A small network was shown many inputs. Here are its activations along a few directions, one row for each input.
Each table varies a few parts of the input and shows all the possible inputs, shuffled.
Descriptions start from the smaller parts, as in this example, which fits no table here: one of 2 separate values, together with either a single point or one of 9 places around a ring or (one of 4 places along a line, together with one of 5 places around a ring).
Shared parts are said once, and a part with two or three values counts as separate values.

Other details of the inputs vary at random and push rows far along two fixed directions, the same in every table; ignore that.

Table:
r1: [ 20  31 -20  -6 -62  16  47 -39  17   7 -34 -25  42 -31]
r2: [  2 -17 -19  -3  27 -11 -34   8 -18   2  -1 -28  -4  30]
r3: [ -4 -25  54 -20 -51  75  95  42   2   4  43  79 -44  -4]
r4: [ -8  -8  33  -5  30   5  -9  31  13 -16  24  27 -40  18]
r5: [ 22 -11 -32  15 -22 -15  24 -21  17  22 -30 -16  48  -7]
r6: [ 12   5  22   0 -25   8  45 -22  37   8  -2  27 -11  -9]
r7: [  2 -42  11 -10 -10  31  41  41  -5   1  27  34 -15   7]
r8: [ -7  12  32  -4   9  18  22  40 -46 -37  55  44 -71   4]
r9: [-14  -8  40  15   9  23  35  34 -37 -21  53  61 -67  17]
r10: [  4  15  -5  16   9 -24 -18 -38  27   5 -26 -19  15 -14]
r11: [  9  -1   5  10 -32   4  35 -23  13  16  12  25   9 -14]
r12: [  8   6 -17  -8 -44   9   6 -39  19  20 -34 -40  41 -15]
r13: [  9  -7   4 -15 -66  13  43 -39  37  32  -6  -3  57 -32]
r14: [-33  -4   3  -8  64 -24 -75  35 -37 -21  29   3 -27  15]
r15: [  3  16 -45  11  53 -34 -57  10 -26 -16 -16 -48  18  20]
r16: [-19 -21 -40  -6  75 -33 -86  26 -26 -12  -9 -38  13  22]
r17: [  5 -11  14  17  12  12  34  29 -32  -5  17  30 -30  32]
r18: [ -6   3 -17 -21 -34   8   3 -27  21  21 -34 -23  50 -25]
r19: [  1  31 -18   7  59 -49 -76  -2  -3 -22 -16 -46  -5  -6]
r20: [  2   4  11 -10 -40   3  15 -23   0  13   4 -10   7 -17]
r21: [  1  14 -32  33  21 -15 -37 -14   1   2 -25 -26  23   9]
r22: [-23   0  34 -20  45  -4 -39  37 -14 -25  17  26 -47  15]
r23: [  3   5 -30  24  25 -14 -32   1   8   5 -13  -6  12   9]
r24: [ 13  15  11 -14 -50  -2  15 -47  33  17 -35 -29  25 -23]
Description of these inputs: one of 4 places along a line, together with one of 6 places around a ring.
Changing only the place on the line of 4 turns r19 into r1. The same change can be made to r6. Which row results?
> r23
Change only the place on the ring of 6 in r14. List by row number the other rows that result.
> r8, r9, r11, r13, r20

Table:
r25: [  2  -1 -17 -12  18 -30 -33  -7  23   3 -23 -32  32 -10]
r26: [ -3   4 -24   6   1 -10  -7 -14   2   3 -20 -20  31  -7]
r27: [ 22  19  18  13 -23  -1  44 -29  14   9 -12  24  -9 -16]
r28: [  3   7  22  20  19  -7   5  -4  -3  -4  15  17 -33   3]
r29: [  6 -10  -3  -8 -13   0  23  -5  10   7   0   2  28 -11]
r30: [  9 -15 -13   6 -16  -6  15  -9   0   9  -4 -13  20   0]
r31: [ -4  -1   7   7  19  14  15  36 -34 -17  22  32 -40  30]
r32: [ -8  -4  -1  -8 -18   4  12 -17 -10  11   4   0  20  -4]
r33: [  2  13   4  -6 -28  20  33  -3  -5  -5  11  16   2 -21]
r34: [  5  -2 -22  -6  18 -27 -25  -7  18   1 -27 -33  24  -4]
r35: [-12   5 -19  -3  39 -39 -79 -18  -4  -1 -27 -54  31  10]
r36: [  2 -16   0  16  47  -6 -12  50 -33 -21  28  19 -44  35]
r37: [ -7   5   9   4  15  19  15  37 -29 -19  33  30 -43   8]
r38: [ -5  10 -11  -9   5 -11 -13 -11  10  -1 -31 -22  20  -6]
r39: [ -4  13  34 -15  -6  26  21  21  -7 -18  18  23 -34 -10]
r40: [  7  -8 -24   1  27 -34 -47 -11   3   2 -23 -44  18   7]
r41: [  9 -10  -3   0 -20   3  34  -3   7   5  -4   1  20 -10]
r42: [ 21  21  11 -11 -42  18  42 -14   8   1 -14  -4  -2  -8]
r43: [ -6   7  21  -3  19  10  -8  29 -28 -19  23   6 -53  19]
r44: [-22  -6  19  -2  50   0 -31  41 -38 -24  22  14 -59  37]
r45: [  4  -8 -24  -6  29 -44 -63 -17  13   9 -20 -55  35   3]
r46: [-14 -12  26  -8  24  32   8  46   0 -11  31  46 -54  18]
r47: [ -2  -6 -24 -12   7 -37 -52 -18  25  13 -26 -42  42 -14]
r48: [ -4   0   0 -12 -15  10  22  -9   2   1  -4   8  25 -14]
r49: [  5  20 -40  18  27 -26 -42   3 -15  -5 -10 -33  12  11]
r50: [ 13  16  19  11 -40   4  53 -32  25   5  -8  25  -2 -24]
r51: [  0  19  -3  11 -25 -27 -17 -48  35   8  -8 -15  29 -20]
r52: [ 11 -16   6  11 -45  32  56  -9   7  19  -5  15  15  -3]
r53: [  1 -12 -18  -6 -12 -18 -11 -11   9  13  -4 -15  37 -15]
r54: [ 16  -9   4  14 -36  32  57   2   2   9  -3  27   3   4]
r55: [-11 -13  13   2  34   9 -28  26  -2   2  23  14 -34  25]
r56: [ -9   3   1  -4  -7  11   0   8 -21  -8  24  16 -14  -9]
r57: [-25  -5   6 -10  39 -16 -59  22 -16 -16   2  -4 -18   9]
r58: [-12   0   5   3  14   5 -12  21 -35 -13  35  12 -32   7]
r59: [-20   4  23 -13  31  10 -11  30 -13 -22  11  22 -33   9]
r60: [-14  -3 -19  -2  17 -13 -37  -6 -15  -2  -2  -9  24  -5]
r61: [  1  -5 -21   8 -14  -7 -15 -16  17  23 -16 -12  45 -11]
r62: [  1 -13  -1  17  -1  17  20  16   0   3   5  18  -3   7]
r63: [  9  -6  12 -11 -43  37  59  -9  27  13 -11  22   0 -12]
r64: [ 15   0 -17   4 -10   8  10 -19  22  11 -25 -11  14   4]
r65: [  4 -12  -2   0 -12  15  10  -8  12  10  -8   0  -5   5]
r66: [ 25  -8  17 -17 -42  21  68  -9  12   3  -9  16  -5  -5]
r67: [ -8 -23  17  -1  33  -1  -8  38 -32  -9  45  28 -38  25]
r68: [ -4  -1 -23  -2   0 -12 -41 -16  30  21 -24 -24  33  -9]
r69: [ 13   8  19 -16 -50  27  67 -19   9   6 -19  14   1  -4]
r70: [  5  24   4  12 -17 -19   1 -38  32   2  -9  -1  19 -20]
r71: [  8  -7  10  -3 -46  32  59  -5  19  18  -1  28  21 -14]
r72: [ -7  11 -18   0  22 -25 -67  -8   2  -8 -14 -44  13 -12]
r73: [  8  19  18 -18 -42  25  47 -10  11  -2 -10   2   0 -21]
r74: [ -4  12  20  15  15 -15 -17  -7   3  -6  25  13 -20   4]
r75: [-14  -9   1   6  20   5  -1  23 -32  -8  20  12 -27  20]
r76: [-15   4  18   0  43  -3 -45  31 -29 -22  29  -4 -51  17]
r77: [ -1   9 -24  12   9 -11 -20  -1 -18  -1   4 -19   0   4]
r78: [  3  -9 -11  10 -16   1   4 -13  11  24  -7  -8  38  -1]
Describe the family of inputs behind these rows.
> one of 6 places around a ring, together with either a single point or (one of 2 separate values, together with one of 4 places along a line)
Changing only the place on the ring of 6 turns r69 into r57. The same change can be made to r49. Which row results?
> r56
Changing only the place on the ring of 6 turns r25 into r34. The same change can be made to r29. Which row results?
> r41
Change only the choice among 2 separate values in r40. List by row number the other rows that result.
> r30
Change only the choice among 2 separate values in r52. List by row number the other rows that result.
> r65
Start at r46 and move only the place on the ring of 6, one step at a time. The first step leads to r68. Which rows follow, in order?
> r55, r65, r64, r63
List by row number the other rows that have the place on the ring of 6 in common with r67.
> r32, r35, r45, r55, r58, r74, r76, r78
